These are the activations of a small neural network, seen along a few directions. Each row is one input.
Each table varies a few parts of the input and shows all the possible inputs, shuffled.
Descriptions start from the smaller parts, as in this example, which fits no table here: one of 3 separate values, together with either a single point or one of 11 places along a line or (one of 6 places along a line, together with one of 8 places around a ring).
Shared parts are said once, and a part with two or three values counts as separate values.

Other details of the inputs vary at random and push rows far along three fixed directions, the same in every table; ignore that.

A family of inputs:
R1: [-45  48  22 -35  -4  41 -34   0  -9  35  -9 -41]
R2: [  6 -24  34  28 -23  -1  16  14   6 -31  23 -21]
R3: [-21 -43 -17  15   9 -15  12 -42  -2  -5  29  53]
R4: [-10 -39  58  25 -20  -3  16   8   6 -38  51 -18]
R5: [-26   7 -23 -33  27  14  -1 -20   4  25 -16   1]
R6: [ -9 -17  35  30 -31 -14   2  17  12 -31  23 -17]
R7: [ -4  19 -31 -23  40  14 -16 -10   3  28 -41  -1]
R8: [ 30  15  16  10 -23 -13  -4  31  -2 -24  16 -16]
R9: [-41 -28  45  -5  12   4  21 -22   6   8  66   8]
R10: [  0  23 -33 -16  38  16 -14 -18   4  31 -38  -4]
R11: [ 62  -1 -39  10 -10 -35   8  23 -10 -24 -17  37]
R12: [ 16 -15  16  18 -23  -4   9  28   4 -30 -10 -24]
R13: [ 13 -47  26  17   1 -36  38 -10   8 -35  57  41]
R14: [ 63  -1 -53  12  -6 -36  28  25   3 -18 -54  25]
R15: [-11 -19  37  30 -32 -16   7  24   6 -26  20 -13]
R16: [ 33  64  23   9 -54  12 -23  63   4  -4 -45 -71]
R17: [-27  62   0 -32  -6  44 -39  -3  -3  36 -30 -48]
R18: [-46  12  72  -7  14  23 -12  12   9  13  35 -50]
R19: [-53 -10  -7  -5   9  20 -10 -29   1  27  10   5]
R20: [-56 -12  -3 -13  12  15 -15 -29   0  18   6   4]
R21: [  2  -7 -57 -28  34  -5  -4 -36 -23  28  -2  60]
R22: [ 17 -43  38  26  17 -33  25  -9   5 -31  56  40]
R23: [-24  18  14  -8 -12  35 -13  22   2   9 -30 -64]
R24: [ 48  22  -5  13 -28 -15  -3  41  -4  -9 -12 -17]
R25: [ 38  28   6   7 -34 -12  -7  37  -3 -22 -25  -9]
R26: [ 64 -15 -56  29 -16 -19  22  18  -2 -20 -58  21]
R27: [ 46   7 -75  -9  15 -17  -1 -18 -15  11 -29  47]
R28: [ -1  21 -30 -17  36  17 -13 -12   3  39 -39  -4]
R29: [-51 -15  17 -24  29  18   8 -42   5  23  45   7]
R30: [-13 -12 -29 -25  27  -1  -4 -59 -18  17  19  71]
Description of these inputs: one of 5 places around a ring, together with either one of 2 separate values or one of 4 places along a line.
- Changing only the place on the ring of 5 turns R28 into R10. The same change can be made to R19. Which row results? => R3
- Start at R15 and move only the place on the line of 4, one step at a time. The first step leads to R23. Which rows follow, in order? => R14, R18

A family of inputs:
R31: [ 36  19 -41  -3 -24 -11  -4  12 -12  -3 -23  12]
R32: [ 22 -18 -46   2  18  -9  19  -8   4   3 -24  19]
R33: [ -5  27 -12 -19 -15  13 -17   1 -12  13  -8  -5]
R34: [  5   6 -30 -16  -1  -3  -7 -23 -18   9 -10  43]
R35: [  8   6 -40  -7   2  -1   1  -2   2   3 -50   6]
R36: [-27  32  20 -18   2  18 -24   7   2  18   0 -30]
R37: [-27   8 -34  -9  23  11 -13 -19   8  28 -32  -2]
R38: [ 28 -24  38  33 -25 -15  23  26   6 -41  12  -9]
R39: [ 18  -7 -30   1  18 -12  -5 -25 -10   7  -1  45]
R40: [ 24   7 -16  -1  13  -1  -5  -4  -8   4 -17  13]
R41: [ 14  20 -23  -4   2  12  -1  23  12   6 -55 -40]
R42: [ 68 -44 -16  24   3 -48  38  -6 -12 -36  24  74]
R43: [ 20 -34  15  23 -15 -20  20   5  -1 -33  12  20]
R44: [-67 -16  17 -28  23  38  -8 -42  -5  27  34  -7]
R45: [-21 -19  -6   4  22  13  -4 -29  -1  12   7  10]
R46: [ 44  22 -31   1 -14 -17   4  27   1  -8 -26  -3]
R47: [-40 -14  13 -18  29  20   3 -27   6  18   8  -3]
R48: [ -5 -25  59   9  -3 -27  21   2   3 -23  64  22]
R49: [ 41 -13 -17  24 -25 -30  22  28   5 -34 -21   8]
R50: [ 49  23 -26   6 -13 -23   9  36   6 -10 -29  -8]
R51: [ 21 -44  -4  20   1 -18  30 -11  -3 -21  28  30]
R52: [ 22 -29  17  37 -16 -37  26  21  11 -37  10  16]
R53: [  6 -12 -13  16 -25 -11  -2   1  -6 -14 -11  17]
R54: [ -6 -36  49   3  16 -16  24 -13   0 -13  74  29]
R55: [-47   7  27 -32  32  30  -8 -21   1  33  43 -20]
R56: [ -1  45  13  -4 -33  15 -31  29  -5   5 -20 -40]
R57: [-24  11  23 -11  13   2  -9  -3   3  13  18  -5]
R58: [-69   2  57 -32  15  27 -12 -23  -1  22  69 -15]
R59: [-20  17 -11 -14   5  13  -4   3  10  14 -37 -24]
R60: [-32 -15   6  -5   8  -1 -11 -43 -16  14  51  48]
R61: [-14   4 -19   1   7  17 -16 -11   2  14 -24 -12]
R62: [-17  17 -32 -20   5  31 -13  -6  -1  23 -33 -31]
R63: [-24   5 -50 -20  -2  22 -12 -26 -10  24 -22   7]
R64: [ -3 -12 -31  -6  13  -8  12 -11   4   6 -18  17]
R65: [-23   4  17 -25  25  22  -7 -27  -9  21  18   6]
R66: [-15 -19 -37   4   1  -4  -7 -35  -9   9  -4  43]
R67: [ -7 -33 -30  -1  38  -6  13 -36   0  10  -6  44]
R68: [  5  23 -34  -6  -5   7  -2  21  11  10 -48 -37]
R69: [  2   7   0   0  -6  18   0  13   4  -1 -23 -34]
R70: [-11 -15  62  21 -12 -20   3   7   5 -20  70   6]
R71: [ -8 -24 -42  -7   3  -4   6 -39 -14   5 -10  58]
R72: [ -2  49  60   0 -37  12 -18  57  12 -13  -6 -78]
R73: [-17   4  28  18 -18   1  -8  19  13  -9   5 -35]
R74: [ 47 -17 -39  15  19 -26   9 -19 -10  -5  -6  60]
R75: [ 35  31  -3   6  -2  -3  -7  34   8  -2 -39 -27]
R76: [  1  32  10   6 -35  14  -8  49  15  -8 -30 -76]
R77: [-25 -25  32   9   8  11   3 -14   0  -4  28  -3]
R78: [-12 -16 -36  -8  -5   2   1 -28 -12   7  -7  34]
R79: [-22  19  20 -26  23  21 -10  -6   2  22   1 -19]
R80: [ -3 -19  62   8 -10 -10  10   2  -6 -23  60  11]
R81: [-57  20  83  -3  -2  19 -19  11  13  11  59 -53]
R82: [-24   3  11 -25  22  25  -6 -23  -8  24  32  -5]
R83: [  5  36   1 -14  -4   5  -7  25   6   9 -20 -32]
R84: [ -6 -26 -40   1  18 -13   8 -29  -3   3 -12  47]
R85: [ 51   4  46  29 -43 -25  14  52   1 -45  21 -22]
R86: [ 42   7  53  36 -42 -21   3  54   3 -44  17 -29]
R87: [-20   5 -26 -12  14  21 -16 -19  -3  19 -31  -6]
R88: [ 30 -31  30  48 -14 -32  24  26  15 -39  18   1]
R89: [ 32  27 -34 -10  -5   5  -7  15  -6   6 -31 -13]
R90: [ 24  39 -21  -1  10   5 -18  21   8  15 -47 -26]
- Describe the family of inputs behind these rows. => one of 2 separate values, together with one of 5 places along a line, together with either a single point or one of 5 places around a ring
- Changing only the place on the line of 5 turns R35 into R76. The same change can be made to R59. Which row results? => R68
- Changing only the place on the line of 5 turns R87 into R43. The same change can be made to R77. Which row results? => R38
- Change only the place on the ring of 5 in R39. List by row number the other rows that result. => R70, R74, R81, R90
- Change only the place on the ring of 5 in R55. List by row number the other rows that result. => R46, R50, R82, R89
